A small network was shown many inputs. Here are its activations along a few directions, one row for each input.
In each table, some parts of the input vary, and every possible input appears once, in random order.
Descriptions start from the smaller parts, as in this example, which fits no table here: one of 5 places around a ring, together with either a single point or one of 11 places around a ring or (one of 2 separate values, together with one of 6 places along a line).
Shared parts are said once, and a part with two or three values counts as separate values.

Other details of the inputs vary at random and push rows far along two fixed directions, the same in every table; ignore that.

Rows:
row 1: [-50 -41  55 -22  33  40   1 -28  19 -37 -35  67]
row 2: [-29   2  -1  10 -34  -2  31 -29  -4  28  -6 -39]
row 3: [ 26  17   4  -4 -13  12 -17  12 -16  -9  12  -4]
row 4: [ 96  56 -25 -11   4  11 -22  43  35  12  86  13]
row 5: [ 16  33 -14  -9   1   0  -5  25  30   2  26  17]
row 6: [  8  12   0 -15  11   4 -24  15  16 -14   1  27]
row 7: [  2   6 -39   4 -13 -24  -9   7 -16   5  -9 -31]
row 8: [ 27  27  11 -20  -9  13 -24   8   3  -2  23   8]
row 9: [-63 -50 -21  17 -26 -20  38 -46 -29  10 -60 -49]
row 10: [-10 -16  42 -13  30  42   0   7  16 -44  -3  66]
row 11: [ -4   3 -35  -8 -23 -27  12  -8   0  17  -2 -33]
row 12: [ 40  -2 -33   5 -10  -5 -14   1 -14  17  14 -37]
row 13: [ 35   0  -9  12  -7 -27   1  12 -14  38  18 -25]
row 14: [-28  -4 -22  -1 -21 -15  36 -20  12  22  -6 -23]
row 15: [ 45  47 -51  -3 -26 -24  18  34  18  20  53 -27]
row 16: [  8  13  28 -22  33  30 -29  21  30 -34   9  68]
row 17: [-37 -37  98 -11  32  35 -14 -12 -15 -27 -35  72]
row 18: [ 78  61 -13  -9 -14  10 -24  52  -2  -6  61   1]
row 19: [ -6  -5  12 -16  24  13 -25   7   2 -27 -20  33]
row 20: [  3  -9 -22   9 -17 -10  14 -32   8  34   3 -40]
row 21: [-17 -28  59 -13  37  12  -6  10  -7 -28 -20  70]
row 22: [ 13  25 -21  15  -7 -38   8  24 -19  23  14 -14]
row 23: [ -9  -9  61  -1  51  20 -19  15   0 -41  -1  79]
row 24: [-25 -15 -22  16  -7 -16   4 -11 -11  -2 -22 -30]
row 25: [-63 -59  70  -8  15  45 -11 -48 -23 -36 -64  36]
row 26: [ -4  -1 -15  15 -15 -42  31   6 -23  25  -2 -24]
row 27: [ 12 -28  25 -12  25  32 -24 -14   0 -16 -13  24]
row 28: [ 27  12 -44  -8 -15 -21  -6  20 -15   2  14 -27]
row 29: [-13  10 -31  16 -13 -20  20   1   6  15   6 -40]
row 30: [  3   7   0   4   9  10  -5  14   1 -20  -6  18]
row 31: [ 35  35  20 -16  28  32 -25  46  36 -34  38  69]
row 32: [  0 -40  69   8  39  30  -9  -6  -5 -19 -12  61]
row 33: [ 32  31  22 -13  34  29 -26  41  40 -37  43  62]
row 34: [ -6  12 -39   4 -16 -35   1  -3   8  17   3 -42]
row 35: [  7  -9 -28  20 -20  -6  27 -21  -2  32   6 -51]
row 36: [-5 16 -7 -2  7 -3  3  6 30 -1 16  7]
row 37: [ -8   9 -21  14  -5 -49  11   7 -16  29   1 -33]
row 38: [ 70  48 -37 -10  10 -13 -44  58   5 -20  55   5]
row 39: [-13   0  11  18 -27 -27  23  -8 -32  32  -7 -34]
row 40: [-50 -57  -3  15 -18  -6  24 -71 -10  33 -50 -49]
row 41: [ 47  57 -31 -12 -32 -14  -7  21   5  30  52 -34]
row 42: [ 12 -19 -25  17 -16  -3   4 -17 -16  19  -9 -44]
row 43: [  2  -2 -16   4  -7  -2  18   5  -7  -7  -4  -8]
row 44: [ 20  22   5  -3  15 -19 -16  36  -8   4  13  26]
row 45: [ -3  22  -4  -2 -27  -1  16 -13   6  24  17 -23]
row 46: [-36  -5 -22  17 -17 -15  29 -15  -3  17 -22 -34]
row 47: [-39 -19   2  -2 -26  -5  11 -40 -27  18 -39 -44]
row 48: [-72 -57  46  -5  35  22  -7 -42  -1 -37 -68  34]
row 49: [-46 -15   4  15 -33   0  35 -37 -17  22 -24 -46]
row 50: [-23 -11 -26  14 -14 -16   6  -8 -17   3 -29 -27]
row 51: [-65 -49  -5  -3  -9 -12  27 -50 -21   5 -64 -30]
row 52: [ 45   1   2   6  11  25 -12  13   4  -8  21  11]
row 53: [-45 -28  12  15  12   8  12 -22  -3 -17 -35   0]
row 54: [54 23 -7  1  3 16 -5 17 25  7 49  7]
row 55: [  5   9  31 -18  39  26 -29  18  36 -38  15  63]
Each input here is: one of 5 places along a line, together with either one of 2 separate values or one of 9 places around a ring.
The inputs of row 13 and row 17 match in every part but the place on the line of 5. If row 54 is changed in the same way as row 13 into row 17, which row does it become?
> row 2
Change only the place on the line of 5 in row 53. List by row number the other rows that result.
> row 18, row 30, row 43, row 52
Change only the choice among 2 separate values in row 17. List by row number the other rows that result.
> row 39
Change only the place on the line of 5 in row 29. List by row number the other rows that result.
> row 10, row 35, row 46, row 49

Rows:
row 56: [ 17   6  45 -25  39  52 -33  28  27 -65  19  89]
row 57: [-59 -40  -8  19 -14 -41  35 -43 -27  32 -46 -45]
row 58: [-20 -37  16  -6   7  31   4 -34   9  -7 -26  13]
row 59: [-36 -38  44   3  18   5   0 -17 -25 -13 -36  22]
row 60: [-41 -19  39   0   3  21  10 -24   8  -1 -29  24]
row 61: [-50 -20  -9  17 -29 -13  30 -51 -11  33 -31 -62]
row 62: [-32 -25  40   7   6  23   1 -29   6  -4 -23  14]
row 63: [ 41  25 -21  -4  -8  -8 -18  29 -24  -4  14 -13]
row 64: [-17 -40  30   4  12  26  15 -30  -1   1 -21  18]
row 65: [ 40  34 -10   5 -10  -5  -6  19   3  18  43 -16]
row 66: [  3  34 -65   3 -50 -43  27  -2   0  41  18 -71]
row 67: [-8 10  7  3 -9  0 15 -5 -1 18  3 -4]
row 68: [-32 -25  24   7   8  11  18 -14  -4 -17 -18  18]
row 69: [ 48  27 -21   6  -7 -15 -13  33 -31   5  22 -12]
row 70: [-3  8 10 -3 -1  1 13  3  3  0  9 13]
row 71: [-43 -33  22  -9  16   3  -7 -25  -2 -16 -36  21]
row 72: [ -6   6 -18  -2  10  -8  -9   3  10  -5  -6   6]
row 73: [-33 -39  32   9   6  13  -4 -19 -28 -16 -52  16]
row 74: [-38 -30 -23  16 -28 -11  26 -55  -8  29 -28 -64]
row 75: [  5  37 -55   6 -47 -38  28  -2  -4  52  17 -76]
row 76: [ -7  -4  -2  11  10   0   1  11  11 -10  -5  10]
row 77: [ -6   4 -18   3   5   1  -2   8  11 -13   0  -1]
row 78: [ 29  26 -25  10   6 -15   0  34   4   1  30  -5]
row 79: [ 17 -12   1   1  -2  13   4  -6  10  11   4   2]
row 80: [ -4  12   0 -11  -6   1  10   2   8  -3   8   4]
row 81: [-21 -32  30   0  11  27   2 -36   4 -10 -19   7]
row 82: [ 56  32   7 -26  19  11 -48  50   3 -30  38  41]
row 83: [ 37  24 -23  -4  -3 -31 -15  33   2  13  28  -6]
row 84: [ -6  17   1 -10  -8  11  -2  -3  12   3   5   4]
row 85: [-5  7  7 -5 -6  1  9  4 11 -1  4 13]
row 86: [-38 -19  19   2  -4  18   3 -37   4  -1 -24  -7]
row 87: [ -2  -3   0 -10   9 -15  -8   3  -3  -2  -2   4]
row 88: [  9  27 -68  12 -45 -46  32   6  -8  35  21 -80]
row 89: [ 60  20  18  -6  20  25 -25  25  11 -14  49  34]
row 90: [ 52  20 -28  -9  -8   3  -2  16  10  16  35 -15]
row 91: [ 34  23 -14 -11  -3 -19 -18  30 -14   1  22 -12]
row 92: [ 45  30   5  -8  36   4 -28  46  13 -20  35  52]
row 93: [ 44  30 -32  -5 -14  -8 -25  30 -20  -4  17 -15]
row 94: [ 27  30 -32  -4   7 -20 -10  27   9   4  22  -4]
row 95: [-17 -34  30   8   8  23   1 -31   5  -4 -17   9]
row 96: [-65 -33 -22  22 -14 -23  38 -38  -9  16 -48 -52]
row 97: [-23 -26  53  -6  29  39  -6  -1  15 -46 -16  67]
row 98: [ 36  20 -11  -3  -6 -22 -18  34 -11   7  21  -7]
row 99: [ 10   2  25  -7  38  16 -26  24  20 -29   1  63]
The inputs of row 87 and row 57 match in every part but one. If row 91 is changed in the same way as row 87 into row 57, which row does it become?
> row 59
Describe the family of inputs behind these rows.
> one of 4 places along a line, together with one of 11 places along a line
A walk changes only the place on the line of 11. It starts at row 93 and steps to row 82. List the rest of the walk in order.
> row 71, row 72, row 77, row 56, row 66, row 84, row 86, row 74, row 58
A walk changes only the place on the line of 4. It starts at row 56 and steps to row 88. List the rest of the walk in order.
> row 97, row 68
Change only the place on the line of 4 in row 81. List by row number the other rows that result.
> row 74, row 89, row 95

Rows:
row 100: [-24 -23 -44  14 -13 -46  17 -11 -13  20 -31 -44]
row 101: [ 37  12 -25  -6  21 -20 -21  33   5  -1  24   9]
row 102: [ 53  42  -3  -9   0  24 -13  31  35   3  47  23]
row 103: [ 24  37 -10   4  -1 -13  -5  47 -10 -14  25  17]
row 104: [ 19   1  44 -34  20  54 -12  -7  29 -32  23  62]
row 105: [-66 -22  14   8  15  10  18 -28  20 -14 -37  12]
row 106: [-65 -11 -25  18  -8 -15  19 -39  20   5 -27 -38]
row 107: [-39 -28  45  -3   0  33  17 -36  21   7 -23  24]
row 108: [ -4 -14 -11   9 -28 -19  -1 -25 -27  28 -18 -52]
row 109: [ 23  12 -12   7  -2 -14  14  21   4  -5  40 -18]
row 110: [ 10   2 -45  16 -45 -45  10 -25 -34  61   2 -97]
row 111: [ 35  23   1 -10  14 -21 -33  30 -11   0  27   9]
row 112: [-54 -22  32 -11   5   5  23 -30  14   0 -22  23]
row 113: [ 43  53 -53 -18 -28 -33  14  26  15  23  57 -32]
row 114: [-30 -58  22   2  14  23  -1 -36  -3 -16 -49  18]
row 115: [ 23  26 -71   2 -16 -48   7  27 -10  19   9 -48]
row 116: [ 16   4  52 -30  21  53 -14  -2  31 -22  24  67]
row 117: [ 70  60  -3  -7  20  -5 -25  74   1 -17  55  42]
row 118: [  2 -30  56   5  27  37  -8 -16  -7  -9  -7  43]
row 119: [ 58  38  -2   4  16 -16 -20  57   0  -7  42  32]
row 120: [ -6 -16 -16  29 -31 -22  28 -26 -25  42 -16 -56]
row 121: [ -9 -19  54 -14  21  40 -28 -12 -12 -30 -25  39]
row 122: [  9  -5 -40   2 -17  -9   8  -9 -10  15 -11 -39]
row 123: [ 55  16  -7   3  -9  15   3  15   8   0  56 -20]
row 124: [-23 -12   0  18 -24   4  23 -19 -23   9 -20 -24]
row 125: [ -3  21 -64  20 -41 -21  29 -20  13  45  11 -83]
row 126: [-56 -22  41  -3   9  10  19 -20  22  -1 -27  36]
row 127: [  8   8  51 -24  43  24 -44  31  -3 -50  -3  73]
row 128: [-49 -27  21   6  12  41  -2 -50  31 -21 -27   8]
row 129: [-82 -59  33  11   4 -18   9 -50 -30  -2 -77  -9]
row 130: [-63 -36 -32   9 -14 -29  27 -24 -22  -2 -58 -33]
row 131: [ 85  51   3  -6   8  21 -27  55   1  -9  59  29]
row 132: [ 35   7 -67  12 -30 -37   8  -3 -10  50  17 -76]
row 133: [-29  -4  36  -5  25  21   2   5  30 -21 -11  57]
row 134: [-20 -27  52   6  39  11  -3  -2  -8 -15 -16  53]
row 135: [ 18  -4  -9 -13   3  23 -15  10  -2 -27  -3  18]
row 136: [-25 -13   1  -1 -25   1   0 -22 -27   3 -28 -31]
row 137: [ 24  38 -17 -14  -4 -20 -26  47 -15 -17  20   3]
Describe the family of inputs behind these rows.
> one of 2 separate values, together with either a single point or one of 6 places along a line or (one of 3 separate values, together with one of 4 places along a line)
The inputs of row 104 and row 113 match in every part but the choice among 2 separate values. If row 120 is changed in the same way as row 104 into row 113, which row does it become?
> row 119
Change only the place on the line of 4 in row 130. List by row number the other rows that result.
> row 100, row 101, row 115
Change only the choice among 2 separate values in row 107. List by row number the other rows that result.
> row 126
Change only the choice among 3 separate values in row 130. List by row number the other rows that result.
> row 103, row 137

Rows:
row 138: [ 19  30 -39  10 -21 -45   4  25 -21  25  18 -40]
row 139: [ -9   1  -1   7 -25  -5  13 -17 -11  24  -4 -33]
row 140: [-12 -11  20  -5  14  28   0 -15  27 -12  -2  29]
row 141: [-36 -16  11  -6  11   4   1  -9   5 -19 -26  20]
row 142: [ 15   8  17 -14  18  35 -15   4  34 -21  19  42]
row 143: [ 19   5  27 -14  17  37 -12   2  29 -17  25  39]
row 144: [-69 -35 -20  21 -17 -38  39 -36 -15  25 -51 -45]
row 145: [-37 -51 -20  19 -13 -21  10 -41 -37  15 -56 -54]
row 146: [-12 -14  42   0  33   5 -14  12 -13 -26 -15  50]
row 147: [ 29  24  -1  -1  11 -16 -17  37 -10  -7  22  17]
row 148: [-14  -4  13  -1  16  -9  -6  15  -8 -19 -13  25]
row 149: [-12 -18  35  -4  26  33  -3 -13  27 -19  -4  47]
row 150: [  7  11   9 -15  21  27 -16  15  27 -30  11  41]
row 151: [-15   3  14 -10   6   9 -13   1  -7 -23 -12  17]
row 152: [ 52  35 -39   5 -32 -12  11  14   4  34  49 -43]
row 153: [-79 -54  -7  30 -18 -21  55 -70  -2  38 -55 -51]
row 154: [ -8  -7  37  -6   2  28  -7 -12  -1 -10  -7  21]
row 155: [38 18  3 -6 -5 23 -5 10 13  1 35  9]
row 156: [-37 -49 -20  16 -15 -18   9 -42 -35  13 -56 -54]
row 157: [ 44  41 -37  -1 -27 -35  -2  31 -18  30  35 -37]
row 158: [-12  -4  29 -15   4  19 -11  -7  -9 -18 -15  23]
row 159: [  6  14 -13  -3 -20 -17   2   4 -18  16   2 -25]
row 160: [ 45 -16  16  -1  39  10 -39  27 -17 -27   3  39]
row 161: [ -6  -3   1  12 -21 -11  16 -14 -14  28  -3 -32]
row 162: [ 11  10 -10   6 -14 -29   7  11 -24  24   5 -22]
row 163: [ 49  37 -40   2 -34  -7   8  11   6  30  47 -44]
row 164: [-54 -24   1  12 -35  -3  29 -55 -17  27 -41 -54]
row 165: [-11 -19  36  -2  29  31  -2 -11  26 -18  -4  49]
row 166: [  8 -14  30   6  10  23   9  -9   6   0   6  22]
row 167: [-56 -34   0  17 -25 -30  35 -41 -36  33 -50 -47]
row 168: [-17 -31  41   6  10  31  13 -26   4  -4 -13  24]
row 169: [ -5  16 -28   1 -13 -28   3  14  -9   2  -2 -22]
row 170: [ 23  24  -9 -13  -1  22 -11   6  32  -6  28  11]
row 171: [-69 -32 -21  16 -20 -32  36 -38 -11  21 -51 -46]
row 172: [ 31  43 -53   1 -21 -44  -3  39  -9  14  28 -36]
row 173: [-17 -19  29  -4  -2  38   7 -31   9  -9 -10  12]
row 174: [  6 -12  28   1   5  28   6 -11   7  -3   7  20]
row 175: [ 62  19 -28  -9   4   0 -39  33 -12 -13  25  -4]
row 176: [ -8   3  26 -13  16  16 -20   9  -4 -31  -8  37]
row 177: [ 25  20 -13   0  16  -4  -4  29  19  -5  27  17]
row 178: [  6  12   4  -2   6 -10 -11  20 -12  -9   4  12]
row 179: [  4   8 -30  14  -1 -26  16  10   7  18   9 -20]
row 180: [  6  16 -14  -5 -21 -14   1   3 -16  14   2 -25]
row 181: [ -6  16 -33  -5 -15 -17   4   6   6   3   0 -22]
row 182: [-10 -46  21   3  24  14 -21 -14 -23 -23 -38  17]
row 183: [ 34  -7   9 -16  23  27 -44  16  -7 -38   0  31]
row 184: [-22  -2  14 -12  13  11 -12   4   1 -33 -20  27]
row 185: [ 17  11  -4  13 -16 -18  10   4 -13  30  14 -27]
row 186: [ 12   6 -15   7 -11  -8  18  -8  14  26  22 -26]
row 187: [-16   0   3  -9  10  21  -3  -5  22 -21  -7  19]
row 188: [ -7  -6  -4  12 -11 -31  16  -3 -29  27 -12 -24]
row 189: [ 35  41 -51   8 -16 -53   1  44 -14  19  30 -34]
row 190: [ 28  43 -58  -5 -23 -34  -2  31   6  16  30 -36]
row 191: [ 33  45 -46   0 -24 -37  -6  33 -13  18  31 -39]
row 192: [ 49  35  -1  -5 -10   3 -15  29   1  10  41  -1]
row 193: [-12  -8  10   1  20  -7  -2  12   3 -14  -9  29]
row 194: [ 39  32 -24   0  11 -27 -10  48   7   0  34  12]
row 195: [-10  -9  33  -9   9  12  -9  -1 -13 -12 -14  27]
row 196: [-28 -17  16  -5   6  29   5 -30  25  -9 -15  16]
row 197: [-36 -24  20   1  21  17   7 -15  16 -18 -24  28]
row 198: [ 14  11  -5  11 -18 -15   9   2 -12  28  13 -28]
row 199: [-18  -9  14  -4  19  19  -2  -3  20 -20  -9  30]
row 200: [ 18  26 -10  -4  -2 -15 -13  27 -10  -4  16   0]
row 201: [ 43  44 -33  -1 -35 -13  -3  17  -3  28  39 -45]
row 202: [-20 -12  31  -7  26   8 -14  11  -4 -35 -20  47]
row 203: [ 36 -14  -5   3  20  -5 -28  18 -22 -10  -2   6]
row 204: [ -2  14  -7  -9   2  -6 -11  17  -2 -19  -1   9]
row 205: [  1  -6  22  -8  -3  40   1 -20  12 -11   3  14]
row 206: [-87 -45 -18  19 -22 -16  45 -61  -4  23 -62 -52]
row 207: [ 42  32 -20  -5  -1   4  -8  22  30   6  44   5]
row 208: [-17 -16  33  -1  34   0 -10  16  -7 -31 -19  50]
row 209: [ -4 -17  31   1  19  22   7 -14  19  -4   4  27]
row 210: [-69 -33 -21  18 -19 -35  37 -37 -13  23 -51 -45]
row 211: [ 18 -27   8   2  23   6 -27   5 -22 -18 -16  15]
row 212: [-24 -29  36   0  14  28  11 -29  18  -6 -11  23]
row 213: [ -2 -10  23  -5  10  26   4 -14  22  -5   8  19]
row 214: [  2  -6  31 -13  15  40  -6 -12  27 -17  10  35]
row 215: [ 25  29 -41  -4 -31  -6  11  -5  18  28  33 -48]
row 216: [ 23  20 -13  -2  13  -1  -5  27  20  -6  25  17]
row 217: [ 17   7  25 -19  14  41 -15  -1  31 -20  23  36]
Describe the family of inputs behind these rows.
> one of 8 places along a line, together with either a single point or one of 9 places around a ring
The inputs of row 148 and row 208 match in every part but the place on the line of 8. If row 149 is changed in the same way as row 148 into row 208, which row does it become?
> row 153
The inputs of row 204 and row 189 match in every part but the place on the line of 8. If row 196 is changed in the same way as row 204 into row 189, which row does it become?
> row 165
The inputs of row 180 and row 167 match in every part but the place on the line of 8. If row 175 is changed in the same way as row 180 into row 167, which row does it become?
> row 211
List by row number the other rows that have the place on the line of 8 in common with row 142.
> row 141, row 154, row 156, row 159, row 163, row 169, row 191, row 206, row 214
A walk changes only the place on the ring of 9. It starts at row 164 and steps to row 158. List the rest of the walk in order.
> row 151, row 184, row 181, row 187, row 170, row 215, row 205
Change only the place on the ring of 9 in row 143. List by row number the other rows that result.
> row 139, row 140, row 155, row 171, row 172, row 195, row 199, row 200
